Each row below is a small network's average activation on inputs in which a field has the value named, seen along a few directions.
Values that are neighbours, or in one group, have similar rows; names and order tell nothing.
(in the rows, 500 means zero)
Strong random noise was added to every row along 3 fixed directions; ignore it. To show where, here is one row again and again, with new noise each time:
[409 435 512 451 619 515 418 277 659 421 604 393 548 476 420 546]
[351 371 540 221 415 475 318 475 528 348 542 425 432 406 420 530]
[415 529 584 687 561 629 681 276 649 512 668 366 490 585 584 445]
[315 453 613 363 365 531 491 492 557 395 631 370 376 423 545 465]
[336 446 611 383 334 560 525 506 511 411 600 396 362 473 563 444]


Field U:
u10: [459 427 672 342 406 504 548 610 388 555 389 478 338 437 501 426]
u24: [559 564 513 399 364 384 314 467 291 503 213 586 422 584 495 505]
u2: [509 588 591 647 399 381 442 620 390 494 408 475 503 554 615 401]
u21: [621 612 409 776 572 566 684 455 506 545 610 603 638 640 474 466]
u27: [440 420 418 392 479 266 297 501 469 355 590 542 685 397 366 627]
u15: [612 629 347 582 801 382 200 375 535 562 425 605 700 450 353 575]
u23: [500 502 452 343 414 343 237 529 394 406 508 555 660 646 476 548]
u12: [408 548 591 450 498 369 400 579 494 431 521 312 377 195 530 619]
u26: [577 486 494 498 713 580 672 428 581 521 487 407 420 327 477 570]
u13: [618 477 456 573 552 533 435 310 430 654 251 555 447 693 493 440]
u14: [446 585 625 363 483 517 588 658 443 443 399 412 458 279 433 612]
u28: [368 583 550 540 535 483 560 522 761 561 621 382 446 402 628 340]
u18: [379 682 523 473 381 352 512 687 548 457 626 520 505 534 625 440]
u11: [699 387 241 606 625 562 552 416 315 464 475 659 745 606 330 613]
u6: [401 476 720 225 186 571 551 848 427 531 398 493 171 340 640 452]
u25: [721 352 305 548 644 496 415 264 455 628 261 665 566 895 432 460]
u8: [515 499 469 356 518 350 213 561 358 301 472 503 561 322 341 583]
u16: [375 514 316 270 510 324 196 586 770 381 602 416 585 396 430 570]
u4: [546 314 492 477 454 653 703 508 405 576 526 600 426 489 510 534]
u30: [453 448 450 644 377 441 624 500 608 567 511 437 642 716 680 368]
u1: [404 406 381 606 599 436 562 451 468 525 663 469 506 527 434 455]
u20: [481 600 523 418 439 465 450 676 383 442 499 587 540 335 490 527]
u19: [649 622 562 792 749 613 575 370 603 613 466 541 553 400 495 528]
u29: [526 415 376 660 635 626 600 237 614 568 495 423 567 663 508 580]
u5: [570 475 534 315 507 500 312 504 598 628 272 552 485 516 486 488]
u17: [597 565 621 553 520 426 599 587 507 463 582 462 626 370 398 703]
u9: [543 684 559 479 646 421 342 426 552 510 446 484 487 343 542 446]
u3: [421 412 504 435 324 601 595 636 538 353 763 444 429 374 449 577]
u22: [455 439 438 248 460 506 437 671 532 379 619 657 504 409 417 504]
u7: [541 392 376 507 800 526 410 418 715 570 527 507 543 447 329 580]
Each value of U is a pair of two hidden parts, and every pair occurs once (6 first parts, 5 second parts).
u15 and u8 share the first part; u15 and u5 share the second. Which value has the first part of u5 and the second part of u8?
Answer: u10
u28 and u29 share the first part; u28 and u9 share the second. Which value has the first part of u9 and the second part of u29?
Answer: u12
u21 and u11 share the first part; u21 and u22 share the second. Which value has the first part of u22 and the second part of u11?
Answer: u3
u2 and u20 share the first part; u2 and u24 share the second. Which value has the first part of u24 and the second part of u20?
Answer: u19
u1 and u16 share the first part; u1 and u27 share the second. Which value has the first part of u27 and the second part of u16?
Answer: u18
